Each row below holds a small network's activations on one input, seen along a few directions.
In each table, some parts of the input vary, and every possible input appears once, in random order.
Descriptions start from the smaller parts, as in this example, which fits no table here: one of 3 separate values, together with either a single point or one of 9 places around a ring or (one of 5 places around a ring, together with one of 6 places along a line).
Shared parts are said once, and a part with two or three values counts as separate values.
In the rows, 128 means zero.

Other details of the inputs vary at random and push rows far along two fixed directions, the same in every table; ignore that.

A family of inputs:
x1: [105 129 118 137 117 145 132 145 126  90 119]
x2: [114 140 130 143 123 115 132 137 134 109 146]
x3: [120 135 121 139 115 160 140 137 142 118 145]
x4: [120 143 128 137 128 128 128 145 130 117 154]
x5: [127 150 130 151 120 126 134 143 130 118 135]
x6: [117 137 117 139 123 132 124 144 125 126 154]
x7: [170  84 126  92 124 107 107 108 124 134 118]
x8: [109 123 118 151 127 126 124 139 131 124 145]
x9: [161  81 132  72 117 133 132 116 119 111 103]
x10: [116 126 123 150 127 133 134 137 125 128 152]
x11: [125 140 118 153 122 138 117 145 121 130 137]
x12: [122 138 119 146 116 157 134 135 144 114 135]
x13: [185  96 135  99 118  95 121 110 132 116 110]
x14: [123 132 124 155 125 139 136 141 123 133 144]
x15: [112 127 124 155 128 123 134 130 130 117 146]
x16: [124 133 118 159 124 138 125 145 126 132 134]
x17: [114 125 120 148 125 134 129 143 125 132 150]
x18: [ 29 193 154  94 182 135 126 104 136 183  88]
x19: [117 130 119 161 129 126 127 135 131 120 136]
x20: [191  99 138  89 124 113 121 119 126 132 118]
x21: [129 151 127 148 126 132 125 147 130 119 137]
x22: [196  82 129 110 121 114 122 111 122 135 109]
x23: [112 132 131 154 128 120 134 129 127 113 145]
x24: [115 131 119 143 123 135 121 143 121 129 153]
x25: [128 149 132 156 121 127 137 137 125 117 134]
x26: [127 148 120 139 125 135 130 152 128 127 146]
x27: [115 128 116 158 126 127 121 141 131 124 135]
x28: [120 143 119 134 127 129 129 148 129 122 153]
x29: [184  90 141  92 119 103 131 106 122 124 124]
x30: [186  98 122  93 125 101 112 117 132 122 112]
x31: [119 136 129 161 128 121 132 131 128 112 135]
x32: [ 22 183 149  86 172 169 140  93 146 187  91]
x33: [116 129 126 151 126 131 138 134 125 125 151]
x34: [111 125 121 154 129 125 130 133 130 121 146]
x35: [190  92 135 105 118  96 124 105 127 113 112]
x36: [125 138 134 155 124 134 140 137 121 124 144]
x37: [174  88 123  89 124 103 110 109 127 130 119]
x38: [113 134 120 138 114 155 137 150 122  99 118]
x39: [116 133 133 150 127 128 139 133 123 120 150]
x40: [182  88 138  97 120  95 126 102 126 115 120]
x41: [ 97 142 150  41 176 114 117  79 133 193  63]
x42: [ 44 202 144  99 177 146 127 113 132 194  78]
x43: [102 144 154  44 172 131 119  79 123 213  59]
x44: [ 98 133 158  64 177 117 125  66 130 196  50]
x45: [175  85 124  93 117 126 120 100 147 114 109]
x46: [122 130 121 153 123 140 130 147 124 136 144]
x47: [124 134 127 156 124 137 140 138 123 130 144]
x48: [112 131 123 131 114 158 142 152 120 102 127]
x49: [123 137 120 148 121 141 122 147 119 134 147]
x50: [117 142 132 140 121 123 137 141 130 117 151]
x51: [117 135 115 152 124 128 113 140 127 121 138]
x52: [120 147 124 146 130 122 121 142 135 111 137]
x53: [117 140 113 149 125 125 116 141 130 119 138]
x54: [191  96 123  96 120 114 111 115 122 137 109]
x55: [125 146 135 149 121 130 142 138 123 122 143]
x56: [200  87 137 113 118 108 127 109 120 123 112]
x57: [124 147 133 144 120 129 139 144 128 122 144]
x58: [107 128 118 138 119 146 131 127 148 105 147]
x59: [158  79 129  78 118 125 127 114 123 101 100]
x60: [125 138 125 162 126 134 136 136 125 127 134]
Description of these inputs: one of 5 places around a ring, together with either one of 2 separate values or one of 10 places around a ring.
Changing only the place on the ring of 5 turns x48 into x38. The same change can be made to x55. Which row results? -> x25
Change only the choice among 2 separate values in x59. List by row number the other rows that result. -> x58
Change only the choice among 2 separate values in x3. List by row number the other rows that result. -> x48
Which other rows agree with x33 in the place on the ring of 5? List them by row number. -> x4, x6, x9, x10, x17, x24, x28, x29, x32, x39, x50

A family of inputs:
x61: [131 122 128 116 129 127 126 122 129 128 121]
x62: [121 132 117 157 115 134 131 148 130 104 154]
x63: [132 123 129 116 129 127 126 123 128 128 120]
x64: [137 121 124 117 127 139 123 129 125 143 124]
x65: [132 122 130 118 128 128 129 122 128 128 119]
x66: [ 20 200 141 140 170 148 134 124 130 179 113]
x67: [130 121 129 116 129 127 126 122 129 128 121]
x68: [135 123 132 125 132 119 126 119 126 137 124]
x69: [135 126 131 122 133 117 123 121 129 134 124]
x70: [131 122 130 116 130 127 127 122 129 129 123]
x71: [123 134 120 156 115 135 133 146 129 105 150]
x72: [139 122 126 119 127 140 126 129 124 143 122]
x73: [138 127 130 122 132 120 124 124 126 140 126]
x74: [123 134 118 155 115 134 130 149 129 103 152]
x75: [139 129 133 123 131 120 127 123 126 136 122]
x76: [123 134 118 154 116 134 131 148 130 104 152]
x77: [132 121 131 118 128 128 130 121 129 129 120]
x78: [133 123 132 117 128 128 129 123 128 128 119]
x79: [128 140 121 158 120 125 128 147 127 114 152]
x80: [133 122 131 118 129 129 130 121 129 129 121]
x81: [136 123 132 125 133 120 127 121 125 140 125]
x82: [132 123 131 118 128 128 129 123 128 128 118]
x83: [131 122 129 116 129 127 126 123 128 128 120]
x84: [122 133 119 158 116 135 133 147 129 104 150]
x85: [137 127 132 124 132 118 126 121 128 134 122]
x86: [131 121 129 116 129 127 127 122 130 129 122]
x87: [122 132 119 158 115 135 133 146 129 105 150]
x88: [133 123 131 118 129 128 129 123 127 128 118]
x89: [139 127 132 124 132 121 127 123 125 140 124]
x90: [133 123 132 117 128 128 130 122 128 128 120]
x91: [131 122 130 115 128 127 127 122 129 129 122]
x92: [134 123 130 124 133 118 123 119 127 137 126]
What do these inputs look like to the network? -> one of 2 separate values, together with either a single point or one of 5 places around a ring or one of 10 places around a ring
Changing only the choice among 2 separate values turns x89 into x73. The same change can be made to x85. Which row results? -> x69
Change only the place on the ring of 10 in x70. List by row number the other rows that result. -> x61, x62, x63, x67, x74, x76, x83, x86, x91

A family of inputs:
x93: [191  72 112 149  99 107 129 140 133  71 165]
x94: [170 104 128 127 114 109 131 125 130  93 124]
x95: [124 133 136  92 139 141 122 122 129 153  91]
x96: [154 104 127 109 116 113 123 125 136 105 138]
x97: [156  90 122 122 117 110 123 123 128 102 138]
x98: [158  96 117 120 110 110 120 124 131 101 136]
x99: [163 107 134 119 115 107 140 122 127 101 127]
x100: [126 161 151 134 172  68 111  97 121 207 115]
x101: [165  98 130 128 112 114 131 114 136 101 133]
x102: [120 126 132  87 135 144 123 120 131 156 110]
x103: [ 99 180 159 113 190 102 111  94 114 251  97]
x104: [ 64 160 111 173 128 164 133 161 126 126 157]
x105: [127 133 135  99 139 143 131 115 125 151  89]
x106: [ 95 153 121 205 107 135 141 165 126  73 177]
x107: [ 72 169 125 179 124 165 140 158 121 121 149]
x108: [124 125 136 101 137 147 131 105 131 158 100]
x109: [ 66 166 106 170 121 163 130 161 128 125 154]
x110: [125 132 129  87 140 146 122 117 125 150 103]
x111: [165 106 128 119 114 108 123 131 133  95 125]
x112: [118 117 132  98 145 145 129 112 129 159 105]
x113: [161 109 123 111 119 114 122 123 130  97 134]
x114: [ 75 175 121 173 123 161 150 163 124 121 149]
What do these inputs look like to the network? -> one of 2 separate values, together with either a single point or one of 10 places around a ring
Changing only the choice among 2 separate values turns x103 into x100. The same change can be made to x104. Which row results? -> x97
Change only the place on the ring of 10 in x96. List by row number the other rows that result. -> x93, x94, x97, x98, x99, x101, x106, x111, x113
